These are the activations of a small neural network, seen along a few directions. Each row is one input.
Each table varies a few parts of the input and shows all the possible inputs, shuffled.
Descriptions start from the smaller parts, as in this example, which fits no table here: values(3) and (point or ring(11) or (ring(5) and line(6))).
Shared parts are said once, and a part with two or three values counts as separate values.
(in the rows, 128 means zero)

Other details of the inputs shift rows strongly along two fixed directions, in all tables alike. That doesn't count.

Table:
row 1: [139  62 138 128 120 121 137  88  77 103 149]
row 2: [100 193 117 133 138 128 114 172 173 123 134]
row 3: [134  94 133  97 152 108 129  80 119  80 163]
row 4: [211  95 139 173  56 168 170 133  81 219  65]
row 5: [ 90 180 115 138 145 135 115 168 176 131 131]
row 6: [192 122 128 142  71 153 139 135  99 175 104]
row 7: [144  93 147  83 145  97 131  74 118  69 179]
row 8: [115  72 161  86 158  93 122  74 111  78 150]
row 9: [164 133 139 124 113 134 153 109 134 170 108]
row 10: [127 102 136  94 156 105 135  73 123  91 161]
row 11: [171 138 120 128 113 133 141 124 127 140 119]
row 12: [109  60 161  85 154  92 130  63 104  76 158]
row 13: [ 66 168 118 145 143 132 122 168 163 139 124]
row 14: [ 68 167 108 151 147 135 120 166 156 134 121]
row 15: [154  81 121 113 116 117 114 100  88  83 160]
row 16: [ 91 176  96 147 124 141  95 183 144 118 142]
row 17: [ 76 182 117 137 147 131 125 160 172 144 133]
row 18: [113  83 146 100 161 102 120  87 112  85 140]
row 19: [180 133 142 132 104 138 144 131 127 175  83]
row 20: [ 93 168 103 150 123 141  94 190 150 116 142]
row 21: [102 192 106 137 141 130 113 172 167 119 132]
row 22: [ 66 162 115 149 151 133 112 168 157 133 108]
row 23: [128  93 144  91 159  98 121  84 116  72 156]
row 24: [208  98 130 162  73 164 152 132  81 203  67]
row 25: [209 100 141 160  67 166 155 136  88 211  66]
row 26: [ 78 181 107 142 152 133 124 159 165 140 131]
Each input here is: values(2) and (line(4) or ring(9)).
- Changing only the values(2) part turns row 1 into row 4. The same change can be made to row 11. Which row results? => row 7
- Which other rows does row 22 become when the ring(9) part takes its other values? List them by row number. => row 3, row 10, row 11, row 14, row 18, row 21, row 23, row 26
- Which other rows does row 20 become when the line(4) part takes its other values? List them by row number. => row 4, row 6, row 25
- Which other rows does row 2 become when the values(2) part takes its other values? List them by row number. => row 21

Table:
row 27: [134 166 110 137 111 139 128 155 138 143 131]
row 28: [118 146 111 147 142 137 130 143 138 139 113]
row 29: [136 149 137 128 126 131 133 138 145 155 100]
row 30: [131  76 141  92 134 104 119  80  97  81 168]
row 31: [124 161 110 129 124 137 115 149 144 121 150]
row 32: [136 149 137 128 127 131 132 138 145 154 100]
row 33: [114 148 115 136 141 130 114 150 139 122 115]
row 34: [106 145 113 141 146 132 127 140 140 129 122]
row 35: [147 141 118 142 119 140 128 145 128 150  96]
row 36: [102 149 132 128 144 127 136 136 155 141 122]
row 37: [108  78 146 107 142 107 128  87 103  79 171]
row 38: [108 137 125 146 126 135 111 165 133 123 124]
row 39: [112 148 115 134 139 130 114 148 141 120 120]
row 40: [119 159 133 130 135 129 126 147 153 147 104]
row 41: [115 146 114 144 133 136 133 143 140 144 113]
row 42: [152  78 139 102 121 113 126  85  91 104 146]
row 43: [252 103 138 147  55 163 167 115  87 201  87]
row 44: [103 151 130 129 152 128 132 138 154 137 123]
row 45: [ 98 146 114 138 135 134 122 143 137 134 134]
row 46: [110 146 116 134 123 134 111 153 135 132 127]
row 47: [106 144 114 141 138 131 130 140 141 131 122]
row 48: [ 99 139 125 147 129 136 125 151 133 132 130]
row 49: [106 150 133 131 136 128 139 137 155 147 118]
row 50: [102  84 137  96 148 102 124  78 108  77 179]
row 51: [133 148 115 142 126 138 122 151 135 142 102]
row 52: [106 145 117 132 127 131 109 152 135 126 130]
row 53: [237 109 137 146  58 155 170 118  87 195  89]
row 54: [127 165 108 133 131 127 126 147 146 119 136]
row 55: [100 149 133 127 143 126 135 136 157 140 123]
row 56: [102 146 114 139 145 130 127 141 143 128 123]
row 57: [120 159 133 129 132 130 127 147 155 148 107]
row 58: [100 139 123 148 132 137 123 151 132 132 130]
row 59: [248  65 152 143  55 153 167 100  66 198  71]
row 60: [109 155 135 123 140 124 122 141 156 133 120]
row 61: [112 148 115 134 139 130 114 148 141 120 121]
row 62: [123 169 123 125 133 122 132 140 159 130 137]
row 63: [110  83 137 100 140 105 128  78 105  84 173]
row 64: [106 145 116 133 128 131 109 152 135 126 130]
row 65: [119 146 132 131 138 132 140 133 148 152 113]
row 66: [247  66 151 143  55 154 167 101  67 198  72]
row 67: [154  61 151 107 122 112 128  87  86  91 150]
row 68: [112 148 115 135 141 129 113 149 140 119 118]
row 69: [135 163 107 134 129 135 120 148 150 121 136]
row 70: [112  75 144 108 150 106 126  84  99  73 173]
row 71: [153  60 152 107 124 111 127  86  86  89 151]
row 72: [128  75 147 115 127 113 137  87  96  98 156]
row 73: [136  77 140  94 130 106 121  81  95  87 162]
row 74: [127 167 123 123 136 128 124 139 165 127 142]
row 75: [104  82 134  97 157 101 122  75 105  69 181]
row 76: [102  84 137  96 150 102 124  77 107  75 179]
row 77: [117 142 124 150 118 142 115 169 134 137 116]
row 78: [136 149 137 128 125 131 133 138 146 155 101]
- Changing only one part turns row 74 into row 43. The same change can be made to row 32. Which row results? => row 71
- Changing only one part turns row 36 into row 56. The same change can be made to row 55. Which row results? => row 41
- What is each input in this table made of? => line(4) and (values(2) or line(5) or line(6))
- Start at row 72 and move only the line(5) part, one step at a time. The first step leads to row 37. Which rows follow, in order? => row 48, row 58, row 70
- Which other rows does row 63 become when the line(5) part takes its other values? List them by row number. => row 45, row 50, row 75, row 76
- Which other rows does row 54 become when the line(4) part takes its other values? List them by row number. => row 27, row 53, row 62
- Which other rows does row 73 become when the line(4) part takes its other values? List them by row number. => row 39, row 57, row 59
